A small network was shown many inputs. Here are its activations along a few directions, one row for each input.
Each table varies a few parts of the input and shows all the possible inputs, shuffled.
Descriptions start from the smaller parts, as in this example, which fits no table here: one of 4 places along a line, together with either a single point or one of 9 places along a line or (one of 2 separate values, together with one of 5 places around a ring).
Shared parts are said once, and a part with two or three values counts as separate values.

Other details of the inputs vary at random and push rows far along three fixed directions, the same in every table; ignore that.
To show where, the next rows are all for the same input, with only those details redrawn:
[-4 13 -9  5 -2  7  8 -5  4 -9 -4  1]
[ 20   0  21 -31   4   0   9  -5 -15  38  -5  -8]
[-2 14 -8  2 -3  6  9 -6  0 -4 -3  0]
[ -5  16 -12   6  -4   7   9  -6   3  -9  -3   1]
[ -7  19 -15   9  -7   7   9  -5   2  -9  -1   2]
[ 0 12 -7  0 -2  6  9 -6  0 -4 -4 -2]
[ -3  14 -12   5  -4   6  10  -6   2 -10  -4  -1]
[ -4  15 -10   4  -4   7   8  -5   2  -7  -3   1]

Rows:
row 1: [ -5 -13  -7   9   6 -13 -11   1  21 -17  -3 -31]
row 2: [  7  -7  -9  13  -6   0  -1  -1   3 -21  -9  14]
row 3: [  0 -27 -17 -19  14 -19   1   2  -5  23  31  11]
row 4: [ -9   0  -8   9 -11   6  10  -4  -2 -16  -4  -1]
row 5: [  2 -10  15 -17   3 -15  -1   6 -14  30   4 -35]
row 6: [-17   9 -19  12 -20 -12 -13   9   9  20  14  -9]
row 7: [  3 -64  35  -4  67  24   2  -4  51 -82 -47 -25]
row 8: [ 12  14  -9  15 -11   4   1  -1  -6  -5   4  13]
row 9: [-48   7  46  -4  26   9 -59  55  61  14  14  40]
row 10: [ 34  -4  12 -27   0 -12   5  -4 -13  20 -10   4]
row 11: [ 21  -5  21 -25   1  -2  10  -3 -13  20  -6 -12]
row 12: [ 14 -23  25 -39  -4 -12  -7  13  -2  33 -13 -30]
row 13: [-11  15   2   8 -12  -1   0  -3 -10  -5   9  10]
row 14: [ 34 -83  62 -21  60  18   4   7  29 -51 -47 -28]
row 15: [  4   5 -13   8  -9  -8   1 -11   0 -22  -5  13]
row 16: [-10   9  -9   5  -2   6   4 -15   1  -5   1  12]
row 17: [ 20  -8  30 -17   0  -6   5  -4 -28  19   0  -6]
row 18: [ -1  12 -13   4   0   7   9  -9   5  -7  -1   9]
row 19: [  4  14   1  11  -8   1   4   4 -10 -10   5   7]
row 20: [ -2   7 -11   4  -4  -5   4 -13  -2 -11  -4  13]
row 21: [-12   5 -10   5 -10   8   8  -7  -2  -1  -4   3]
row 22: [-40  18  48   4  22  14 -40  40  31  16  23  61]
row 23: [-14  13 -22  15  -5 -10   2  11   2  -7   7 -26]
row 24: [ -5  17 -17   8  -2  11   8  -9   3  -7   0   5]
row 25: [ -9   3 -13   6  -4   9   9 -11   3  -4  -3  11]
row 26: [ -1 -18 -21  25   2   8  -5   1  -2 -24  -9 -44]
row 27: [ -1  -1 -26  28   4   4  -8   4  -1 -24  -4 -40]
row 28: [ 12  -6  23 -22  -2  -4   7  -9 -18  21  -3  -9]
row 29: [ 10   8  -6  15  -6   5   7  -3  -6 -16   1   4]
row 30: [-20  -4 -10  11  -5  -5   0  12   2   2   4 -23]
row 31: [ 20 -22  17 -14  11  -3 -13   1 -24  34  -2 -46]
row 32: [ -8   7  -5  10 -15   3   7  -1  -9 -10   4   6]
row 33: [-1 11 -5  0 -1  6  8 -5  2 -5 -4 -1]
row 34: [-54   6  40   8  28  28 -41  31  41  27  18  66]
row 35: [ 15 -23   1 -45  10 -28  -1  -3 -27  66  39   6]
row 36: [  2  12 -10  16 -12  -5  -6  -5  -4 -12   3  20]
row 37: [  0   7  -6  19  -9   4   4  -9 -10 -16   4   7]
row 38: [ -6  -8 -28 -11   8 -17  -1   6  -2  21  41  18]
row 39: [  9  -3  21 -26   2  -1   5 -12 -17  32  -3  -6]
row 40: [  1  -2   1  12 -10   3   8   1 -12 -13  -1   2]
row 41: [ 26 -17  14 -27  -4 -10   3  -4 -15  23 -11   6]
row 42: [ 13  11 -10  10  -8  -4  -1   0  -1 -11  -1  15]
row 43: [ 22  -1  20 -12  -7  -4  -4  -6 -22  31   4   9]
row 44: [  3   5 -15   3  -6 -16  -8   7  12   7   5 -25]
row 45: [  1   3 -14   0 -11  -3   9 -10  -7   1  -5  13]
row 46: [  1   3 -15  24 -16   7   2  -3  -2 -17   0  15]
row 47: [  1  15 -15   5  -4  -2   6  -6   4 -11  -4  16]
row 48: [-12  11 -19   6 -19 -12  -5   4   8 -16  -2 -22]
Changing only one part turns row 21 into row 33. The same change can be made to row 4. Which row results?
Answer: row 11
Changing only one part turns row 26 into row 27. The same change can be made to row 6. Which row results?
Answer: row 44
Describe the family of inputs behind these rows.
Answer: one of 3 separate values, together with either a single point or one of 4 places along a line or one of 11 places around a ring
Change only the place on the ring of 11 in row 39. List by row number the other rows that result.
Answer: row 7, row 13, row 15, row 16, row 17, row 20, row 28, row 36, row 37, row 43
Change only the place on the line of 4 in row 5. List by row number the other rows that result.
Answer: row 1, row 31, row 48
